Each row below holds a small network's activations on one input, seen along a few directions.
Each table varies a few parts of the input and shows all the possible inputs, shuffled.
Descriptions start from the smaller parts, as in this example, which fits no table here: ring(5) and (point or (values(2) and line(4)) or line(9)).
Shared parts are said once, and a part with two or three values counts as separate values.
In the rows, zero is written as 128.

Other details of the inputs vary at random and push rows far along two fixed directions, the same in every table; ignore that.

Table:
x1: [143 144 138 122 127 144 140 124 128 129 109 120 138 111 178 122]
x2: [103 138 142 127 150 101  98 122 127 115 151 132 137 158  63 107]
x3: [147  72  81 133  65 130 187 143 106 164 110 172  60  86 125 181]
x4: [141 121 112 126 107 141 158 133 126 142 110 132 109  94 176 139]
x5: [150 139 134 129 123 156 141 126 127 128 111 121 140 122 177 130]
x6: [106 129 140 130 136 115 108 138 135 111 149 128 140 152  71 123]
x7: [104 133 137 130 142 115 102 137 127 109 155 127 149 162  61 121]
x8: [138  98 104 133  92 134 163 141 127 144 118 146  90 101 141 155]
x9: [126 120 118 132 119 133 134 138 125 127 133 133 124 130 117 138]
x10: [127 181 167 121 168 146  98 119 142 101 126  91 189 146 169  89]
x11: [126 141 135 126 142 125 115 128 128 119 132 120 133 130 135 115]
x12: [154 177 155 124 159 161 116 114 138 112 107  91 166 123 230  96]
x13: [110 134 143 123 144 102 101 128 121 113 145 131 134 147  73 116]
x14: [148  95  99 129  89 122 171 124 111 159 107 162  69  92 142 152]
x15: [141  59  68 141 113 130 139 107 143 187 123 119 112 118 148 187]
x16: [105 132 149 128 140 111 102 135 133 108 150 129 146 159  60 120]
x17: [154 174 161 128 150 172 125 119 149 110 106  91 175 130 226 103]
x18: [142 131 123 125 116 144 150 129 128 136 109 126 122 101 179 131]
x19: [ 98  99 112 130 119  84 121 133 115 134 154 160  93 140  27 134]
x20: [100 137 136 129 151 102  97 125 130 114 155 130 136 157  65 106]
x21: [127 134 135 124 135 120 120 127 122 123 129 128 125 128 124 121]
Each input here is: point or (line(4) and line(5)).
Q: Which other rows does x16 become when the line(4) part takes its other values? List them by row number.
A: x6, x8, x17

Table:
x22: [162 125 121 127 113 157 158 123 135 145  95 119 119  93 220 142]
x23: [147 173 159 125 163 159 110 104 147 118 111  88 183 139 210  99]
x24: [136  77  93 130  88 109 157 131 108 159 122 164  72 107  94 169]
x25: [142 130 117 127 121 147 145 130 130 136 113 119 126 105 185 134]
x26: [105  92 113 129 113  96 126 139 124 135 147 149 101 132  48 149]
x27: [120 136 137 130 147 121 104 121 128 118 142 122 145 155 100 118]
x28: [114 136 137 129 146 119 106 121 135 122 142 122 148 152  99 115]
x29: [ 99 136 142 123 152 107  92 132 130 112 153 117 158 154  67 117]
x30: [115 135 140 127 146 118 106 119 135 123 139 120 149 150 100 117]
x31: [154 175 157 128 164 164 109 106 140 114 112  90 179 143 215  99]
x32: [118 138 136 132 149 121 102 123 129 116 145 122 144 158  98 114]
x33: [128 170 157 128 168 146  98 111 147 109 130  94 182 156 165  93]
x34: [106 141 135 127 149 121 103 134 134 112 148 115 152 147  99 115]
x35: [135  86  96 131  92 119 162 128 119 159 118 156  81 102 119 160]
x36: [129 109 108 132 112 124 144 127 127 143 127 142 105 121 121 140]
x37: [ 99 137 141 131 152 110  93 133 140 107 157 118 150 162  69 112]
x38: [151 150 151 127  91 168 171 159 118 104 105 145 126 110 163 130]
x39: [ 98 136 141 124 152 108  92 133 130 112 154 117 157 154  67 116]
x40: [133  77  88 134  87 111 159 134 109 157 127 166  66 109  93 166]
x41: [133 159 142 125 152 148 115 124 139 117 125  99 166 131 176 111]
x42: [110 137 143 128 154 110  90 121 127 113 151 122 153 166  69 115]
x43: [142  78  90 132  80 124 174 138 119 161 113 158  69  87 135 170]
x44: [158 128 114 126 112 159 160 126 129 145  97 118 122  88 222 141]
x45: [100 136 144 112 105  71 141 152  86 105 139 190  59 106  31 100]
x46: [169 126 112 131 106 168 170 124 135 148  91 120 110  85 245 142]
x47: [127 105 113 131 112 123 141 135 128 138 128 138 105 116 119 145]
Q: Describe the family of inputs behind these rows.
A: values(2) or (line(4) and line(6))
Q: Which of the alternatives is x45?
A: values(2)

Table:
x48: [145 119 116 122 120 133 145 123 120 148 106 121 118  93 181 146]
x49: [162 157 137 124 144 157 133 100 145 138  94  97 144 104 249 107]
x50: [100  97 109 132 129  88 113 137 117 131 159 148  93 140  41 137]
x51: [156 132 121 133 129 152 148 113 145 144 104 115 115 102 223 123]
x52: [120 120 140 129 125 129 120 133 139 124 133 123 145 142 101 136]
x53: [132 149 148 135 158 135 101 117 131 110 138 112 154 163 129 109]
x54: [122 135 117 132 127 138 136 136 137 124 132 121 129 124 145 123]
x55: [128 156 164 123 161 133  98 109 145 116 125  99 181 155 141 110]
x56: [140 159 155 123 156 147 108 114 136 119 118 103 179 144 167 114]
x57: [126 113 111 124 116 122 146 125 123 149 120 132 115 102 139 142]
x58: [107  88 105 136 103 100 130 147 113 127 153 159  93 146  26 158]
x59: [136  94 112 126 104 116 145 128 110 149 120 146 102 115 104 163]
x60: [114  92  92 128 104  98 144 126 111 154 135 158  79 111  79 144]
x61: [118  79  85 134  99 100 149 141 115 153 140 167  65 109  79 157]
x62: [150 103  99 122 100 134 166 128 119 162 100 140  97  78 185 159]
x63: [134  94  95 133  93 127 164 139 135 148 118 143  82  95 145 155]
x64: [173  90  87 138  81 153 188 127 116 166  96 160  68  86 198 165]
x65: [120 128 134 126 132 123 123 122 125 131 132 128 145 141 102 131]
x66: [103 109 111 130 124 104 119 146 124 120 152 136 110 136  65 138]
x67: [143 132 112 130 119 151 147 137 136 131 116 122 122 106 189 133]
x68: [105 133 145 125 145 120 103 134 147 115 143 108 158 139 102 119]
x69: [ 96 121 138 122 147  92  99 123 136 126 147 123 142 143  63 125]
x70: [144 142 138 127 142 134 113 110 121 125 121 118 142 141 145 119]
x71: [111 213 212 110 145 117 111 149 105  53 136 146 147 146  80  56]
x72: [159 134 126 130 108 175 162 129 133 139  98 115 141 104 215 140]
x73: [108  93 119 137 120  94 119 128 128 134 153 155  99 154  35 140]
x74: [124 118 116 124 130 108 119 121 115 136 132 132 110 122 111 130]
x75: [143 149 126 133 142 153 136 117 139 132 117 110 134 118 204 109]
x76: [129 149 152 127 155 126  98 104 139 119 129 112 158 157 128 104]
x77: [114 154 156 133 156 132  95 126 151 100 146 107 171 172 103 106]
x78: [162 159 133 135 127 184 152 122 142 124 101 105 152 122 237 119]
x79: [127  79  88 136  82 117 161 150 115 145 133 170  76 118  77 170]
x80: [ 94  95 112 126 116  96 118 153 123 129 157 146 117 131  35 148]
x81: [133 153 143 129 149 137 111 107 129 122 127 116 156 151 140 105]
x82: [129 195 181 109 122 127 147 157 102  78 110 152 111  98 149  69]
x83: [118 161 145 122 168 122  88 114 134 113 139 106 165 150 130  95]
x84: [104 153 155 123 165 124  83 135 138  99 151  94 180 154 102 107]
x85: [175  93  88 130  79 147 184 119 109 171  88 158  72  79 198 165]
x86: [125 156 156 127 153 146  99 132 140 105 135 103 185 157 129 114]
x87: [ 94 121 128 127 134 112 111 143 132 119 154 124 143 139  65 127]
x88: [128 161 150 136 160 144 105 114 139 111 139 109 165 166 139  98]
x89: [130 100 118 130 104 128 139 142 117 135 129 138 116 123  99 157]
Q: The inputs of x59 and x48 match in every part but one. If x55 is changed in the same way as x59 into x48, which row does it become?
A: x69
Q: Describe the family of inputs behind these rows.
A: values(2) and (point or (line(4) and ring(5)))
Q: Which other rows does x75 become when the values(2) part takes its other values? List them by row number.
A: x88
Q: Which other rows does x53 become when the values(2) part takes its other values? List them by row number.
A: x50
